Each row below holds a small network's activations on one input, seen along a few directions.
In each table, some parts of the input vary, and every possible input appears once, in random order.
A made-up example of a description, with smaller parts first: line(4) and (point or line(9) or (values(2) and ring(8))).
Shared parts are said once, and a part with two or three values counts as separate values.

Other details of the inputs shift rows strongly along three fixed directions, in all tables alike. That doesn't count.

A family of inputs:
row 1: [.10 .00 -.12 -.04 -.04 -.18 -.07 .03 -.04 -.20 -.07]
row 2: [.18 .23 .21 .05 .03 .06 .29 -.18 .07 .23 .06]
row 3: [.23 .17 .25 .16 .05 .06 .19 -.11 .12 .29 .05]
row 4: [-.47 -.69 .10 -.13 -.37 -.23 -.40 -.49 .60 .14 -.27]
row 5: [.08 -.08 -.16 .05 .02 -.14 .00 .12 .00 -.21 -.09]
row 6: [.07 -.06 -.20 .00 .03 -.16 -.01 .04 .00 -.20 -.06]
row 7: [.06 -.09 -.15 -.02 .00 -.16 .03 .03 -.01 -.24 -.04]
row 8: [.19 -.13 -.08 -.11 .01 -.02 .05 .05 -.11 -.14 -.07]
row 9: [.10 .25 .14 .19 .01 -.07 .28 -.15 .22 .13 .08]
row 10: [.23 -.14 -.10 -.04 .06 -.04 -.07 .05 -.08 -.05 -.07]
row 11: [.14 .35 .18 .05 .10 .07 .27 -.16 .08 .21 .01]
row 12: [.05 -.06 -.18 -.01 .03 -.16 -.01 .03 -.02 -.19 -.08]
row 13: [-.40 .10 -.11 -.16 .08 .33 -.37 .31 -.39 -.06 .20]
row 14: [.10 -.16 -.13 .02 -.02 -.14 .06 .06 -.05 -.20 -.04]
row 15: [.24 .16 .23 .10 .03 .04 .21 -.19 .13 .25 .11]
row 16: [.20 -.12 -.12 -.06 .05 -.03 -.03 .06 -.09 -.06 -.09]
row 17: [-.35 .03 -.16 -.13 .04 .39 -.33 .30 -.44 .02 .22]
row 18: [.10 -.14 -.16 -.02 -.01 -.15 .06 .01 -.06 -.19 -.02]
row 19: [.10 -.01 -.10 -.01 -.03 -.17 -.08 .07 -.04 -.18 -.12]
row 20: [.13 -.04 -.09 -.10 .07 -.01 .02 .08 -.11 -.17 -.13]
row 21: [.17 -.08 -.12 -.10 .06 -.03 .01 .05 -.13 -.08 -.13]
row 22: [-.41 .35 .24 .16 -.09 .33 -.15 .16 -.09 .25 .33]
row 23: [.15 .30 .19 .05 .09 .06 .26 -.09 .11 .30 -.02]
row 24: [-.46 -.71 .13 -.12 -.39 -.22 -.38 -.47 .61 .12 -.25]
row 25: [.14 -.03 -.06 -.16 .06 -.08 .01 .02 -.09 -.22 -.05]
row 26: [.05 -.09 -.14 .03 .03 -.14 .00 .11 -.02 -.20 -.11]
row 27: [.14 -.05 -.03 -.13 .06 -.07 .01 .07 -.08 -.22 -.08]
row 28: [.16 .24 .22 .04 .03 .06 .29 -.09 .13 .23 .04]
row 29: [.20 -.12 -.13 -.10 .04 -.04 -.03 .01 -.08 -.09 -.04]
row 30: [-.36 .00 -.12 -.09 .04 .41 -.32 .38 -.45 .02 .19]
row 31: [.13 .31 .21 .04 .07 .08 .29 -.16 .09 .17 .05]
row 32: [.24 .14 .26 .14 .02 .05 .21 -.14 .14 .25 .10]
row 33: [.09 -.14 -.14 .03 .01 -.13 .03 .08 -.06 -.16 -.08]
row 34: [.06 -.11 -.13 .04 .03 -.14 .01 .06 -.04 -.20 -.11]
row 35: [.21 .19 .20 .08 .02 .05 .25 -.17 .12 .24 .09]
row 36: [.09 .22 .17 .22 .00 -.06 .27 -.10 .23 .13 .06]
row 37: [.07 .19 .21 .21 .01 -.06 .28 -.15 .19 .14 .04]
row 38: [-.40 .46 .17 .08 .11 .51 -.09 .20 -.25 .36 .27]
row 39: [-.49 .37 .15 .22 .05 .38 -.11 .15 -.14 .35 .29]
row 40: [.06 -.13 -.15 -.01 .00 -.17 .06 .00 -.06 -.22 -.03]
row 41: [.07 -.06 -.19 .04 .04 -.15 -.02 .09 .00 -.18 -.10]
row 42: [.13 -.06 -.08 -.12 .04 -.01 .04 .05 -.09 -.21 -.09]
row 43: [.21 -.17 -.08 -.08 .00 -.03 .00 .05 -.07 -.13 -.03]
row 44: [.04 .28 .16 .21 .06 -.06 .23 -.10 .19 .22 -.02]
row 45: [-.49 -.02 -.13 .01 -.03 .28 -.33 .36 -.29 -.10 .23]
row 46: [-.35 -.32 .43 -.15 -.36 -.04 -.16 -.69 .80 .55 -.15]
row 47: [.06 .17 .20 .20 .00 -.07 .30 -.14 .16 .16 .05]
row 48: [.15 -.08 -.11 -.13 .05 -.03 .03 .11 -.08 -.11 -.11]
row 49: [-.46 .36 .14 .22 .04 .39 -.08 .18 -.17 .39 .32]
row 50: [.12 -.03 -.05 -.12 .09 -.07 -.02 .10 -.09 -.18 -.12]
row 51: [.07 -.12 -.14 -.01 .00 -.15 .04 -.01 -.03 -.23 -.04]
row 52: [-.45 .01 -.19 -.01 .00 .28 -.32 .30 -.36 -.02 .25]
row 53: [.19 .19 .22 .13 .04 .08 .22 -.10 .11 .29 .03]
row 54: [.05 -.11 -.17 .00 .02 -.17 .03 .00 -.06 -.18 -.07]
row 55: [.05 -.09 -.16 -.01 .03 -.16 .00 -.02 -.03 -.19 -.08]
row 56: [.23 -.14 -.11 -.07 .04 -.05 -.07 .00 -.08 -.08 -.02]
row 57: [.09 -.03 -.08 .00 -.05 -.16 -.07 .10 -.04 -.21 -.10]
row 58: [.12 .00 -.07 -.13 .11 -.08 -.04 .07 -.09 -.15 -.14]
row 59: [.11 -.04 -.09 -.05 -.07 -.17 -.04 .02 -.03 -.24 -.03]
row 60: [-.86 -.61 .13 -.35 -.42 .27 -.71 -.26 .35 .25 .06]
Each input here is: ring(5) and (point or line(5) or line(6)).
Q: The inputs of row 38 and row 42 match in every part but the ring(5) part. If row 39 is changed in the same way as row 38 into row 42, which row does it become?
A: row 37
Q: Start at row 10 and move only the line(6) part, one step at a time. The first step leads to row 16. Which rows follow, in order?
A: row 21, row 23, row 38, row 58
Q: Which other rows agree with row 40 in the ring(5) part? List them by row number.
A: row 2, row 7, row 9, row 15, row 18, row 25, row 31, row 35, row 51, row 59, row 60
Q: Start at row 36 and move only the line(5) part, one step at a time. The first step leads to row 45. Which rows follow, in order?
A: row 37, row 47, row 14
Q: Change only the ring(5) part in row 59. List by row number the other rows that result.
A: row 1, row 19, row 22, row 57

A family of inputs:
row 61: [-.67 -.63 -.43 .12 -.24 -.15 -.42 .12 .09 -.30 .05]
row 62: [-.20 .55 .31 .23 .06 .56 -.12 .20 -.33 .58 .59]
row 63: [-.04 -.01 .51 -.19 -.21 -.04 .21 -.88 .87 .57 -.20]
row 64: [-.29 -.63 -.11 -.33 -.15 .13 -.73 .16 -.06 -.27 -.07]
row 65: [-.39 -.67 -.27 -.44 -.22 .10 -.55 -.10 -.17 -.22 .10]
row 66: [-.67 .76 .16 .42 .16 .27 .12 .19 -.17 .37 .25]
row 67: [.38 -.57 -.20 -.38 -.04 -.38 .03 -.49 .44 -.12 -.57]
row 68: [.07 .11 -.35 -.11 .28 .28 -.17 .70 -.70 -.17 .03]
row 69: [.39 .40 -.23 .13 .23 -.56 .55 .03 -.10 -.55 -.27]
row 70: [-.23 .35 -.42 .24 .25 -.05 -.14 .63 -.60 -.37 -.01]
row 71: [.09 .05 -.31 -.03 .34 .31 -.19 .63 -.69 -.25 .10]
row 72: [.53 .42 -.19 .27 .21 -.58 .37 .19 -.10 -.48 -.29]
row 73: [-.33 -.64 -.12 -.37 -.33 .15 -.59 .07 -.14 -.29 .04]
row 74: [-.24 .48 -.33 .08 .17 -.04 -.10 .58 -.59 -.57 .13]
row 75: [-.25 .20 -.49 .26 .12 .02 .09 .60 -.54 -.55 .37]
row 76: [-.31 -.62 -.21 -.41 -.27 .08 -.67 -.01 -.16 -.25 .14]
row 77: [.42 .45 .40 .32 .14 .09 .74 -.29 .15 .56 .05]
row 78: [.50 .66 .53 .21 .13 .04 .53 -.11 .24 .52 -.01]
row 79: [.83 .25 -.09 -.18 .21 -.28 .48 .16 -.18 -.40 -.21]
row 80: [.01 .12 -.27 -.22 .29 .32 -.03 .49 -.68 -.43 .20]
row 81: [-.33 .46 .19 .20 .15 .59 .07 .07 -.33 .65 .52]
row 82: [-.93 -.10 .32 .44 -.44 .14 -.42 -.14 .56 .44 .36]
row 83: [.33 -.56 -.03 -.45 -.15 -.44 .12 -.42 .43 -.27 -.50]
row 84: [-.68 -.02 .42 -.15 -.28 .50 -.62 -.26 .41 .68 .15]
row 85: [.53 .48 .38 .37 .18 .01 .56 -.31 .16 .65 .14]
row 86: [-.73 -.10 .33 -.09 -.20 .51 -.56 -.28 .39 .78 .08]
row 87: [-.27 .45 .30 .32 .08 .64 .01 .26 -.33 .63 .41]
row 88: [-.41 -.69 -.18 -.39 -.28 .16 -.47 -.01 -.15 -.26 .00]
row 89: [.36 -.69 -.07 -.26 -.02 -.41 .08 -.44 .42 -.20 -.50]
row 90: [.20 .56 .24 .80 .09 -.23 .67 -.10 .38 .39 .17]
row 91: [.87 .30 -.19 -.23 .25 -.23 .40 .04 -.15 -.39 -.20]
row 92: [.54 -.67 .02 -.17 -.26 -.44 -.06 -.34 .36 -.23 -.41]
row 93: [.14 -.49 -.15 .13 -.32 -.71 .10 -.30 .59 -.48 -.19]
row 94: [.02 -.09 .73 -.06 -.25 -.08 .15 -.77 .88 .46 -.10]
row 95: [.76 .11 -.22 -.10 .32 -.27 .57 .12 -.18 -.22 -.34]
Q: The inputs of row 89 and row 80 match in every part but one. If row 81 is changed in the same way as row 89 into row 80, which row does it become?
A: row 65
Q: What do these inputs look like to the network?
A: ring(5) and (values(2) or line(5))
Q: Start at row 92 and move only the ring(5) part, one step at a time. The first step leads to row 87. Which rows follow, in order?
A: row 77, row 88, row 73
Q: Change only the values(2) part in row 93. List by row number the other rows that result.
A: row 74
